These are the activations of a small neural network, seen along a few directions. Each row is one input.
In each table, some parts of the input vary, and every possible input appears once, in random order.
Descriptions start from the smaller parts, as in this example, which fits no table here: one of 2 separate values, together with either a single point or one of 11 places around a ring or (one of 6 places along a line, together with one of 8 places around a ring).
Shared parts are said once, and a part with two or three values counts as separate values.
(in the rows, 128 means zero)

Other details of the inputs shift rows strongly along two fixed directions, in all tables alike. That doesn't count.

Rows:
r1: [132 119 119 154 107 113 126 169 174 120 171 156 132]
r2: [136 153  88  80 154 126  62 158  51 149 210 142  79]
r3: [ 96  96  94 184  81 112 172 107 182 113 143 167 146]
r4: [145 139 194 150 125 161 158 133 206 129  41 111 162]
r5: [134 173 153  54 169 128  60 105  54 155  79  98 130]
r6: [113  92 105 116  85 104 134 145 175 119 156 185 136]
r7: [114  92  92 107 100 105 122 143 154 136 186 178 123]
r8: [130  91 102 137  88  88 125 143 176 120 182 170 137]
r9: [159 124 141 124 120 121 120 106 152 138 115 114 139]
r10: [124 108 179 158 110 127 178  94 180 109  63  77 165]
r11: [150 135 150 159  98 146 145 144 190 108 123 124 142]
r12: [163 118 170 163  87 138 162  95 213 110  63 104 169]
r13: [ 93  84  90 170  81 105 174 124 189  97 144 139 144]
r14: [102 101 120 155 116 105 146 160 128 102 190 172  99]
r15: [133 185 138 120 191 173  83  98  32 166  69  73 104]
r16: [167 167 125  67 186 146 128  90  30 160  67  68 131]
r17: [134 171 200 129 144 150 122 132 155 135  47  97 165]
r18: [122 151  93  70 163 132  66 163  56 161 195 149  81]
r19: [101  88 101 134 109  85 143 123 128 101 189 175 106]
r20: [137 130 169 157 155 146 151  63 137 128  63 106 162]
r21: [ 91 102 107 142 101 113 147 170 129 102 194 141 104]
r22: [180 169 163 122 176 169 176 121  98 145  30  58 145]
r23: [104 147  94 114 158 140  94 143  58 133 146 100  94]
r24: [111 137  83 106 171 138  78 143  24 137 206 164  79]
Description of these inputs: one of 2 separate values, together with either a single point or one of 5 places around a ring or one of 6 places along a line.
Changing only the choice among 2 separate values turns r18 into r7. The same change can be made to r24. Which row results?
Answer: r20
Change only the place on the line of 6 in r2. List by row number the other rows that result.
Answer: r1, r4, r11, r17, r18

Rows:
r25: [134 141 195 119 125 134 109 128 178 133  68 109 154]
r26: [109  89  90 152  77  97 153 136 173 103 180 163 134]
r27: [ 97 126  62  95 144 111  91 162  40 131 226 167  73]
r28: [133 141 160 155 137 148 165 123 149 127  69 106 152]
r29: [109  89 102 151  95 103 144 126 156 104 180 166 124]
r30: [110  94  87 139  85 103 156 136 162 112 166 166 135]
r31: [135 124 150 142 123 133 165 100 160 127  75 119 160]
r32: [136 139 163 160 133 148 149 118 152 125  77  86 146]
r33: [133 141 122  85 172 132  90  99  49 150 122 109 107]
r34: [130 117 104 151  96 119 119 157 182 130 185 190 131]
r35: [132 158 133 103 178 148  84 117  40 143 126  93  92]
r36: [172 165 138  57 167 140  79 141  68 154 122  95 108]
r37: [134 140 157 155 132 150 160 122 154 127  68  95 149]
What is each input in this table made of?
Answer: either one of 3 separate values or (one of 2 separate values, together with one of 5 places around a ring)
Which other rows belong to the same alternative as r35? List them by row number.
Answer: r26, r27, r28, r29, r30, r31, r32, r33, r37
